Here are a small network's activations along a few directions, averaged over the inputs that share one value of a field.
Related values have similar rows: they may be neighbours, one step apart, or belong to one group.
In the rows, zero is written as 500.
Strong random noise was added to every row along 13 fixed directions; ignore it. To show where, here is one row again and again, with new noise each time:
[493 718 753 597 508 379 593 794 308 488 600 553 385 334 686 472 481 140
 361 433 433 423 528 631 475 570 453 397 449]
[609 537 560 338 377 319 573 504 500 263 495 405 322 495 341 588 654 658
 577 462 268 584 310 506 241 683 492 372 685]
[200 492 558 451 572 701 582 586 491 407 499 363 430 392 434 576 423 494
 372 439 648 242 388 396 382 268 404 565 413]
[557 708 614 563 643 385 636 514 403 460 608 489 484 711 450 352 314 590
 355 571 340 389 664 694 747 675 567 670 337]
[540 475 350 447 395 490 497 412 443 573 485 709 423 500 585 394 371 531
 357 576 443 575 553 606 788 561 701 375 468]
[609 291 447 408 431 541 357 473 598 474 403 380 378 517 527 537 613 563
 514 491 594 504 506 457 281 485 373 526 651]
[478 761 307 557 518 489 512 548 505 668 477 376 619 679 449 592 652 662
 576 569 510 576 624 423 501 550 623 498 301]
[294 337 551 323 490 491 671 262 537 506 559 490 417 581 535 607 378 505
 335 454 667 573 331 483 377 590 469 502 588]
[481 322 608 329 348 357 301 420 709 637 532 436 253 503 669 618 423 445
 455 437 590 481 547 507 202 637 421 674 452]
[590 733 587 423 446 356 430 559 525 442 513 492 476 497 390 522 548 837
 534 615 320 357 442 584 542 580 514 505 435]
[771 450 839 319 412 683 856 418 316 887 559 283 468 553 556 610 553 429
 307 767 596 621 332 444 352 510 507 371 639]
[756 312 719 592 644 530 720 537 553 655 524 588 652 411 626 478 417 313
 570 490 318 672 259 413 287 482 376 656 473]
[670 620 586 534 463 396 493 515 415 454 607 488 356 593 510 368 407 331
 504 523 442 492 698 643 648 621 617 487 527]
[555 642 574 490 624 557 838 489 486 445 534 505 659 514 397 533 478 759
 511 576 331 491 156 470 400 475 439 522 420]
[418 597 632 452 558 338 698 646 283 393 492 308 381 609 311 564 628 491
 330 460 253 577 561 502 463 736 576 448 553]


Values of MUV:
tuv: [628 761 561 462 451 512 500 342 497 582 586 366 573 666 493 586 592 761
 567 699 767 411 471 591 481 526 424 415 555]
vod: [368 646 209 573 441 386 396 499 604 673 497 476 539 673 573 599 610 384
 614 434 546 726 732 480 485 637 700 486 354]
lada: [454 659 573 411 375 603 627 238 486 785 671 397 660 627 373 639 479 514
 678 623 660 608 476 361 551 484 688 452 429]
raf: [728 686 659 514 431 353 599 494 483 340 575 513 466 484 745 519 650 411
 609 461 740 518 334 664 174 612 180 374 717]
bar: [797 392 354 689 736 645 623 391 559 526 442 394 661 775 451 320 398 589
 555 565 431 565 665 527 563 486 489 735 407]
gigen: [543 364 397 556 468 742 734 454 429 644 487 483 548 476 611 493 501 300
 463 454 585 626 472 410 341 429 422 473 433]
tade: [290 293 358 467 526 687 499 609 558 307 403 455 429 420 528 522 557 497
 424 382 583 408 361 447 268 354 335 527 576]
lasi: [325 449 520 388 483 364 212 477 556 537 403 327 428 587 470 638 635 744
 312 558 643 365 681 572 494 616 421 507 574]
zetid: [652 638 599 439 487 421 697 330 631 663 623 502 616 640 483 555 407 631
 664 536 425 636 364 440 378 622 538 634 344]
fivo: [582 699 713 483 397 452 504 503 392 541 603 779 644 252 599 507 534 528
 562 644 558 418 241 604 665 416 429 223 635]
gug: [161 552 406 453 413 285 540 318 530 332 665 772 452 521 717 518 367 408
 413 307 594 581 379 692 443 728 406 411 518]
pur: [607 400 421 506 499 301 482 331 570 351 468 728 482 528 559 405 421 509
 553 382 397 638 499 612 608 699 540 514 580]
zosid: [429 377 677 433 519 189 382 475 623 447 551 470 444 528 495 561 492 566
 437 447 319 551 477 597 362 751 414 642 547]
The values of MUV form a line.
Name the neighbours of vod, in listed order.
> tade, zosid
Name the neighbours of zetid, in listed order.
> raf, fivo
Name the neighbours of lada, in listed order.
> gigen, gug

Values of NIPIN:
topa: [517 617 594 601 590 273 545 662 228 490 482 297 461 713 418 503 760 325
 412 452 419 655 841 510 555 802 533 472 596]
nakem: [284 511 513 384 457 508 626 494 563 257 601 447 285 423 406 494 315 488
 439 381 415 372 343 505 385 468 566 522 422]
loga: [595 448 151 581 495 731 672 489 495 323 357 669 611 345 549 495 615 529
 628 400 523 625 200 428 359 305 413 225 600]
pak: [595 438 356 527 427 489 460 500 480 309 456 630 360 408 466 368 399 359
 548 384 375 562 564 546 658 497 670 381 554]
vumir: [398 506 499 489 437 423 560 413 491 519 556 608 491 434 453 589 475 192
 650 397 542 714 463 389 564 509 751 329 596]
tefu: [522 622 808 517 591 390 736 561 403 504 619 373 585 536 416 599 568 456
 536 496 353 523 368 485 274 622 355 552 511]
sut: [801 666 817 417 359 417 349 581 522 682 566 610 510 380 533 422 445 694
 543 776 274 355 451 640 676 508 539 570 445]
buso: [395 454 521 491 509 539 490 420 461 289 549 366 439 556 321 496 509 417
 584 409 565 457 557 445 464 482 469 504 644]
kovum: [400 604 224 505 524 403 194 507 717 298 447 414 392 661 390 463 511 863
 587 484 535 252 711 547 524 500 518 713 328]
vip: [542 670 110 584 429 513 285 525 507 246 466 513 482 590 397 336 553 649
 646 514 469 474 695 619 714 445 630 334 546]
The values of NIPIN form a ring.
Name the neighbours of loga, in listed order.
> topa, pak
Name the neighbours of kovum, in listed order.
> nakem, vumir

Values of FARAV:
dakef: [439 824 614 459 412 519 402 528 564 432 591 393 523 393 458 587 554 650
 690 531 667 241 399 467 358 343 346 468 424]
vuge: [505 399 551 516 457 375 207 459 737 572 520 694 601 355 586 507 409 444
 695 500 493 511 476 507 517 423 480 587 513]
mose: [981 638 708 516 404 465 573 476 534 534 602 653 469 439 632 369 392 572
 616 660 372 371 394 681 463 535 403 578 439]
rufo: [577 542 412 625 594 576 473 619 754 527 520 630 733 376 668 485 500 695
 681 470 451 428 202 472 273 363 301 679 263]
bele: [562 612 652 598 525 251 395 578 564 438 516 789 659 252 509 565 553 417
 756 455 342 568 303 482 532 502 512 388 575]
remu: [536 700 507 512 382 600 572 428 575 680 689 474 550 496 397 480 310 315
 777 582 413 575 522 395 579 353 819 514 297]
vanu: [699 535 556 580 535 661 692 556 235  55 622 293 248 601 414 241 458 256
 461 402 528 337 616 695 472 482 345 390 755]
tobav: [417 121 479 465 637 725 573 296 396 585 402 474 493 619 447 416 309 378
 277 497 751 546 654 414 806 378 608 576 629]
rekeb: [580 524 849 298 389 441 453 220 727 712 696 588 441 441 457 559 166 631
 568 701 489 356 314 505 611 485 682 658 394]
The values of FARAV form 3 separate groups.
List the group mates of vanu, in the order listed.
> dakef, mose
List the group mates of rekeb, in the order listed.
> bele, tobav
